These are the activations of a small neural network, seen along a few directions. Each row is one input.
In each table, some parts of the input vary, and every possible input appears once, in random order.
A made-up example of a description, with smaller parts first: one of 2 separate values, together with either a single point or one of 9 places along a line or (one of 6 places along a line, together with one of 8 places around a ring).
Shared parts are said once, and a part with two or three values counts as separate values.
(in the rows, 128 means zero)

Other details of the inputs vary at random and push rows far along three fixed directions, the same in every table; ignore that.

A family of inputs:
R1: [115  49  45 112  29 106 119 211 174  78 123  78]
R2: [152 135 143 138 157 160 103 123 123 118 166 115]
R3: [105 122 128 107 117 126 184 102 115 140 140 128]
R4: [100 127 136 117 123 107 188 126 127 152 126 113]
R5: [136 119 152 141 166 134 100 126 140 107 126 115]
R6: [144 188 119 142 110  93  67 137 116 161  45 188]
R7: [146 133 145 144 155 159 101 122 124 114 165 121]
R8: [155 127 152 136 154 145 104 111 140 101 141 118]
R9: [155 131 145 152 149 155 112 133 136 118 173 133]
R10: [160 127 156 157 151 122 113 153 168 112 133 112]
R11: [151 130 157 146 160 124 101 139 154 109 127 100]
R12: [133  52  28  90  28 126 123 190 163  79 137  81]
R13: [ 83 112 134 116 129 117 178 116 117 142 126 127]
R14: [149 186 109 121 135 104  81 124 104 174  53 180]
R15: [139 130 148 148 150 159  98 120 121 111 163 129]
R16: [ 86 112 132 115 129 117 179 116 116 144 126 126]
R17: [ 96 119 125 107 133 117 183 118 118 150 127 118]
R18: [143 133 145 146 153 159 100 122 121 113 163 125]
R19: [100 128 121 116 116 142 176 114 100 151 164 132]
R20: [147 127 160 151 156 125  99 139 152 104 125 106]
R21: [153 131 157 144 161 125 102 140 154 110 128  98]
R22: [102 117 132 122 131 115 192 127 130 152 134 133]
R23: [142 132 147 147 151 160 100 120 121 111 163 127]
R24: [150 192 116 138 116  92  73 134 116 168  47 183]
R25: [143 125 162 153 155 125  98 139 152 103 125 108]
R26: [139 193 107 138 106 126  67 118  85 170  82 210]
R27: [108 122 128 105 117 127 185 103 115 141 141 126]
R28: [141 131 147 147 150 158  98 120 121 112 161 129]
R29: [ 95 117 135 113 111 127 180 102 115 134 138 135]
R30: [ 97 125 122 120 115 141 175 112 100 149 163 136]
R31: [ 95 117 126 108 133 117 183 118 118 149 128 118]
R32: [174 125   5 117  23 127  13 204 135 111  86 154]
R33: [ 88 113 131 115 130 118 180 116 117 143 127 124]
R34: [ 91 115 128 113 132 117 181 116 118 147 127 122]
R35: [122  45  32  99  20 125 117 189 163  70 135  92]
R36: [140 121 149 139 169 135 102 128 140 109 127 111]
R37: [153 125 153 137 151 146 102 112 139  98 139 120]
R38: [153 126 151 137 153 146 103 113 139 100 140 119]
R39: [144 186 109 125 132 102  78 123 104 171  51 186]
R40: [147 128 159 150 158 125 100 140 152 106 126 104]
R41: [ 91 116 128 112 133 116 182 117 119 147 128 120]
R42: [101 126 136 116 125 107 189 127 126 153 127 111]
R43: [150 129 158 148 160 124 101 140 155 108 127 101]
R44: [104 121 129 109 116 126 184 103 116 139 140 129]
R45: [162 130 150 130 156 146 105 113 141 103 142 112]
R46: [ 98 127 120 117 115 141 175 114 100 150 163 133]
R47: [115 195  92 107  74  88 169 104  84 214  62 233]
R48: [149 124 154 139 149 145 101 112 139  97 139 123]
Description of these inputs: one of 4 places along a line, together with either a single point or one of 11 places along a line.
The inputs of R2 and R14 match in every part but the place on the line of 4. If R30 is changed in the same way as R2 into R14, which row does it become?
Answer: R34
Which other rows does R9 become when the place on the line of 4 takes its other values? List them by row number.
Answer: R10, R22, R47
Which other rows agree with R37 in the place on the line of 4? List them by row number.
Answer: R3, R8, R12, R27, R29, R35, R38, R44, R45, R47, R48
Which other rows does R40 become when the place on the line of 11 takes its other values? List them by row number.
Answer: R1, R4, R6, R11, R20, R21, R24, R25, R42, R43
